Each row below holds a small network's activations on one input, seen along a few directions.
Each table varies a few parts of the input and shows all the possible inputs, shuffled.
Descriptions start from the smaller parts, as in this example, which fits no table here: ring(5) and (point or ring(11) or (values(3) and line(4))).
Shared parts are said once, and a part with two or three values counts as separate values.
In the rows, zero is written as 128.

Other details of the inputs shift rows strongly along two fixed directions, in all tables alike. That doesn't count.

Table:
row 1: [152 105 124 110 128 126 129 137 118 146 130  90 138 119 162]
row 2: [118 141 139 146 156 101 131 114  97  93 131 138 144 116 138]
row 3: [145 108 135 102 107 122 171  99 120 154 203 116 128 155 154]
row 4: [138 124 139 134 169 102  82 136 101  90  77 124 137  92 148]
row 5: [127 133 133 133 153 104 131 122  95  96 130 122 136 111 146]
row 6: [144 109 136 104 121 132 160 127 117 150 164  94 142 125 168]
row 7: [151 108 143 101 117 119 117 137 117 133 122 106 142 115 151]
row 8: [124 132 154 110 140 104 113 130 114 103 126 126 134 105 139]
row 9: [142 117 133 109 125 123 148 126 113 140 155  99 135 125 165]
row 10: [137 111 140 106  97 131 175 124 117 163 192  86 129 137 157]
row 11: [144 125  74 129 133 202 136 151 143 229 124 159  88 205  69]
row 12: [ 86 165 119 168 116 149  94 142 180 101  77 180 107 130  55]
row 13: [148 112 134 114 111 133 178 124 113 153 185  92 137 135 169]
row 14: [133 119 132 128 140 119 151 121 104 121 153 106 139 118 153]
row 15: [129 118 145 117 103 128 178 118 121 160 194 100 143 147 152]
row 16: [ 79 175 114 178 130 133  98 137 168  86  71 192 106 139  55]
row 17: [108 148 138 157 175  87 116 120  90  77 112 145 140 110 138]
row 18: [126 128 142 119 134 105 140 125 109 110 143 123 130 118 143]
row 19: [107 151 149 163 187  82  97 119  85  58  97 158 147  98 130]
row 20: [ 94 165  91 184 124 156 113 143 161 121  78 158 103 140  80]
row 21: [136 131 152  97 158  88  93 105 114  77 113 157 127 103 128]
row 22: [118 131  88 132  74 178 149 119 191 174 147 145  93 172  83]
row 23: [139 118 131 129 138 125 144 128 104 136 140  99 140 112 164]
row 24: [131 125 147 110 137 101 122 128 104 105 128 120 135 109 147]
row 25: [130 132 158 114 168  83  62 138 106  64  68 148 139  86 131]
row 26: [112 132  93 137  70 182 153 142 187 184 123 121 106 158  91]
row 27: [121 138 133 145 151  96 136 120  94  95 138 133 142 118 139]
row 28: [135 118  90 137  74 191 138 156 196 195 115 111 113 155 103]
row 29: [130 129 138 125 155 114 119 120 104 103 116 119 140 103 148]
row 30: [144 122 149 117 157 101  83 136 111  91  92 130 141  97 148]
row 31: [151 110 140  88 136 105  89 120 127 112 117 136 128 113 135]
row 32: [121 140 148 140 157  92 128 119 100  85 136 145 140 115 141]
row 33: [104 141  91 165  83 180 169 135 185 178 147 133 113 175  91]
row 34: [139 117 122 128 130 126 150 131 109 148 147  90 136 129 168]
row 35: [ 81 167 122 177 139 131  70 135 166  72  49 195 108 121  50]
row 36: [ 92 172  98 171 143 145  83 145 174  95  46 174 108 122  65]
row 37: [129 120  81 148  81 192 133 155 192 190 102 112 115 151  96]
row 38: [145 112 142  90 131 110 124 108 123 118 148 135 133 114 138]
row 39: [161 103 138  81 119 120 111 115 131 138 135 120 135 124 142]
row 40: [143 120 139 134 159 114  90 136 102 102  88 118 144  96 148]
row 41: [152 108 136  90 107 127 163  99 121 146 187 114 126 139 150]
row 42: [139 113 148  98 105 132 156 120 119 157 167  88 138 127 160]
row 43: [136 129 132 138 138 118 150 125  97 124 143 105 137 122 157]
row 44: [124 124 144 120 108 124 167 120 115 150 186 108 136 143 150]
row 45: [146 110  73 128 124 214 150 147 146 245 131 151  90 204  70]
row 46: [130 130 151 115 143 101 124  95 114  92 151 159 134 125 126]
row 47: [133 122 134 121 130 117 150 128 107 124 159 114 135 125 157]
row 48: [130 115 140 117 110 119 179 113 109 148 182 102 140 144 155]
row 49: [ 97 154 126 160 132 139  40 152 174  88  32 183 116 103  55]
row 50: [121 126 105 135  77 177 114 155 192 177 104 120 108 152  91]
Description of these inputs: values(2) and (point or (line(4) and (point or line(5)))).
The inputs of row 46 and row 3 match in every part but the values(2) part. If row 33 is changed in the same way as row 46 into row 3, which row does it become?
> row 32
The inputs of row 9 and row 6 match in every part but the values(2) part. If row 17 is changed in the same way as row 9 into row 6, which row does it become?
> row 19
Change only the line(4) part in row 42. List by row number the other rows that result.
> row 12, row 15, row 49
Change only the values(2) part in row 4. List by row number the other rows that result.
> row 40
Change only the line(5) part in row 1. List by row number the other rows that result.
> row 4, row 25, row 30, row 50

Table:
row 51: [ 93 162 108 153 107 177 165 127 165 159 142 158  92 163  65]
row 52: [131 134 173 131 200  70 101 123  37  85 138 149 155 105 160]
row 53: [ 81 164 131 165 130 147 116 124 154 103 107 195 119 151  46]
row 54: [132 143 112 150 153 157  63 128 168 121  50 185 121 119  73]
row 55: [126 124 169 118 153  51 136  88  94  48 174 142 161 108 164]
row 56: [125 116  95 126 101 166 197 136 119 222 190  95 112 183 146]
row 57: [169  97 185  66 154  74  64 131  83 101 110 132 147  84 157]
row 58: [164 101  96  95 111 174 151 122 149 201 152  94 115 147 142]
row 59: [121 125 100 127  66 144 206  97 161 167 212 101 106 166 147]
row 60: [126 128 162 129 122  94 137 139 101  79 132  58 155  66 210]
row 61: [ 75 165 129 193 100 135  82 152 191  76  34 126 133  95  90]
row 62: [162  89 115  60  86 161 138 157 162 202 146  95 116 152 133]
row 63: [118 142  95 179 148 141  88 144 146 104  49 176 118 133  76]
row 64: [168 101 122 100 161 101 147 124  62 125 156  87 144 119 183]
The inputs of row 59 and row 55 match in every part but one. If row 64 is changed in the same way as row 59 into row 55, which row does it become?
> row 63
What do these inputs look like to the network?
> values(2) and (point or line(6))
Change only the values(2) part in row 56. List by row number the other rows that result.
> row 52

Table:
row 65: [137 130 146 137 182  65 134 118  58  58 133 111 152  92 180]
row 66: [128 127 143 122 134 126 170 136 100 137 169  82 135 125 173]
row 67: [130 134 143 117 163 118 157 123  89 132 153 134 126 130 142]
row 68: [125 145  96 169 123 142  61 141 192 101  33 144 122 105  92]
row 69: [125 118 136 110  78 127 202  88 135 147 225 118 128 162 146]
row 70: [111 128 180 111 138  62 146  89  97  49 179 115 160  91 180]
row 71: [142 105 146 101  89 138 139 157 127 169 156  87 125 128 162]
row 72: [124 128 114 122 130 161 177 124 121 193 185 121 109 174 120]
row 73: [161 105 132  78 155 120  94 123 114 132 116 146 118 121 112]
row 74: [164  89  88 117  77 170 157 134 172 204 145  79 130 147 156]
row 75: [106 145 120 169 137 162 105 134 147 144  96 184 118 163  59]
row 76: [119 139 129 136 112 137 173 138 125 149 154  62 134 121 164]
row 77: [102 144 113 142  86 141 166  90 168 142 178 165 107 173  81]
row 78: [146 110  99  99  87 180 131 144 174 186 120 112 108 142 112]
row 79: [143 108 161  95  99 109 136 145 106 146 149  62 142 103 192]
row 80: [171 113 160  96 197  65  67 111  72  54  94 142 159  75 172]
row 81: [121 134 105 133 108 165  78 152 185 121  57 148 106 108  81]
row 82: [148 115 192  79 175  65  90 135  62  77 127 127 151  87 172]
row 83: [130 136 141 142 167  66 133 119  69  58 120  94 154  89 186]
row 84: [170 110 144  99 195  76  72 111  82  75  97 159 148  86 150]
row 85: [102 147 107 140 114 168  82 153 175 163  87 187  88 169  39]
row 86: [119 127 140 121  80 120 189  98 141 126 214 113 131 144 150]
row 87: [124 128  71 153 103 172 193 124 139 193 168 122 105 183 118]
row 88: [ 88 165 116 198 117 164  86 157 178 118  52 164 125 138  57]
row 89: [152 102 168  76 144  97 118 135  78 134 153 126 137 120 158]
row 90: [ 69 179 118 211 123 150  60 163 188  84  13 169 129 114  43]
row 91: [130 118  82 138 127 150 181 112 109 180 183 129 111 174 127]
row 92: [138 108  99 117  59 182 143 146 192 196 114  72 110 128 131]
row 93: [ 64 200 111 195 168 147  70 151 173  67  18 220  94 119  26]
row 94: [136 129 106 143 139 124 174 121  98 132 160 111 127 139 153]
row 95: [106 120 126 123  43 136 209 103 165 156 216  57 140 142 176]
row 96: [126 119 115 147  99 175 167 137 154 206 144 126 128 180 102]
row 97: [ 97 151 120 178 122 163 101 149 156 126  80 168 130 144  73]
row 98: [162 103 153  72 169  96  89 122  88  99 113 140 137  93 144]
row 99: [161 121 161  94 239  43  30  99  54  28  79 184 157  72 146]
What do these inputs look like to the network?
> line(5) and (point or line(6))
List by row number the other rows that have the line(5) part in common with row 94.
> row 78, row 80, row 82, row 86, row 93, row 97
List by row number the other rows that have the line(5) part in common with row 81.
> row 65, row 66, row 70, row 71, row 74, row 88
A walk changes only the line(6) part. It starts at row 91 and steps to row 72. List the rest of the walk in order.
> row 75, row 85, row 73, row 99
